B =
array([[-1.358, -1.216,  1.401, -0.978,  1.085, -5.397,  2.620, -2.762,
         2.598,  3.118,  0.444,  0.137, -1.693, -1.254,  0.177, -0.324],
       [-0.679, -1.172,  1.549, -1.216,  1.959, -4.946,  2.855, -2.138,
         2.390,  2.772,  0.461,  0.350, -1.342, -1.825,  0.363, -0.339],
       [-1.196, -1.140,  1.518, -1.173,  1.236, -5.121,  2.257, -3.094,
         2.485,  2.748,  0.418, -0.189, -1.570, -1.220,  0.165, -0.257],
       [-1.692, -1.651,  3.099, -0.819, -0.205, -3.828,  0.427, -1.595,
         4.043,  2.924, -1.452, -1.550,  0.203, -0.131, -0.226,  0.473],
       [-1.542, -1.523,  3.017, -0.844, -0.221, -4.413,  0.830, -1.464,
         4.575,  3.295, -0.767, -1.427, -0.038, -0.052,  0.382,  0.126],
       [-1.630, -1.730,  3.189, -0.808, -0.057, -3.752,  0.345, -1.741,
         3.852,  2.821, -1.594, -1.564,  0.181, -0.280, -0.355,  0.506],
       [-1.074, -1.131,  1.567, -1.184,  1.514, -5.111,  2.385, -2.934,
         2.439,  2.645,  0.510, -0.145, -1.643, -1.378,  0.269, -0.355]])
Rows and columns are counted from 0.
row 0 col 0 = -1.358
row 5 col 1 = -1.730
row 0 col 8 = 2.598
row 2 col 11 = -0.189
row 6 col 10 = 0.510
row 3 col 7 = -1.595
row 3 col 0 = -1.692
row 6 col 14 = 0.269
row 1 col 5 = -4.946
row 0 col 5 = -5.397
row 1 col 3 = -1.216
row 4 col 4 = -0.221
row 4 col 0 = -1.542
row 4 col 11 = -1.427
row 0 col 11 = 0.137
row 5 col 11 = -1.564
row 4 col 10 = -0.767
row 1 col 13 = -1.825
row 3 col 8 = 4.043
row 6 col 12 = -1.643
row 2 col 0 = -1.196
row 2 col 15 = -0.257
row 2 col 12 = -1.570
row 2 col 4 = 1.236
row 3 col 13 = -0.131
row 5 col 12 = 0.181
row 3 col 1 = -1.651
row 6 col 3 = -1.184
row 3 col 11 = -1.550
row 6 col 1 = -1.131
row 4 col 5 = -4.413
row 5 col 14 = -0.355
row 1 col 14 = 0.363
row 3 col 15 = 0.473
row 2 col 5 = -5.121

M =
|  1.531 | -0.613 | -1.438 |  0.119 | -2.937 |  0.351 | -2.185 |  0.073 | -0.212 | -2.580 |  3.790 |  0.574 | -0.958 | -1.550 |  3.056 |  0.014 |
|  1.204 |  0.106 | -1.807 |  1.022 |  1.391 |  2.097 |  3.422 |  1.577 |  0.431 |  1.474 |  1.922 | -2.915 |  3.106 | -1.523 |  0.261 | -0.249 |
|  0.291 | -0.934 |  0.501 |  0.825 | -1.340 | -2.109 | -3.316 | -0.960 | -2.007 | -1.855 |  0.590 |  0.132 | -4.506 | -1.068 |  0.091 | -1.571 |
| -1.260 |  0.907 |  1.403 | -1.376 | -2.004 |  1.244 | -1.651 | -0.201 | -1.049 |  1.789 | -1.171 | -3.306 | -3.038 | -3.081 | -0.004 | -1.655 |
Rows and columns are counted from 0.
(0, 0): 1.531
(1, 13): -1.523
(0, 11): 0.574
(2, 10): 0.590
(3, 14): -0.004
(1, 0): 1.204
(1, 5): 2.097
(1, 1): 0.106
(0, 1): -0.613
(2, 5): -2.109
(0, 15): 0.014
(3, 5): 1.244
(1, 15): -0.249
(2, 15): -1.571
(1, 2): -1.807
(1, 7): 1.577
(0, 10): 3.790
(3, 0): -1.260
(3, 9): 1.789
(2, 11): 0.132
(0, 9): -2.580
(2, 8): -2.007
(2, 4): -1.340
(2, 7): -0.960
(0, 4): -2.937
(1, 6): 3.422
(3, 11): -3.306
(1, 3): 1.022
(3, 3): -1.376
(3, 10): -1.171
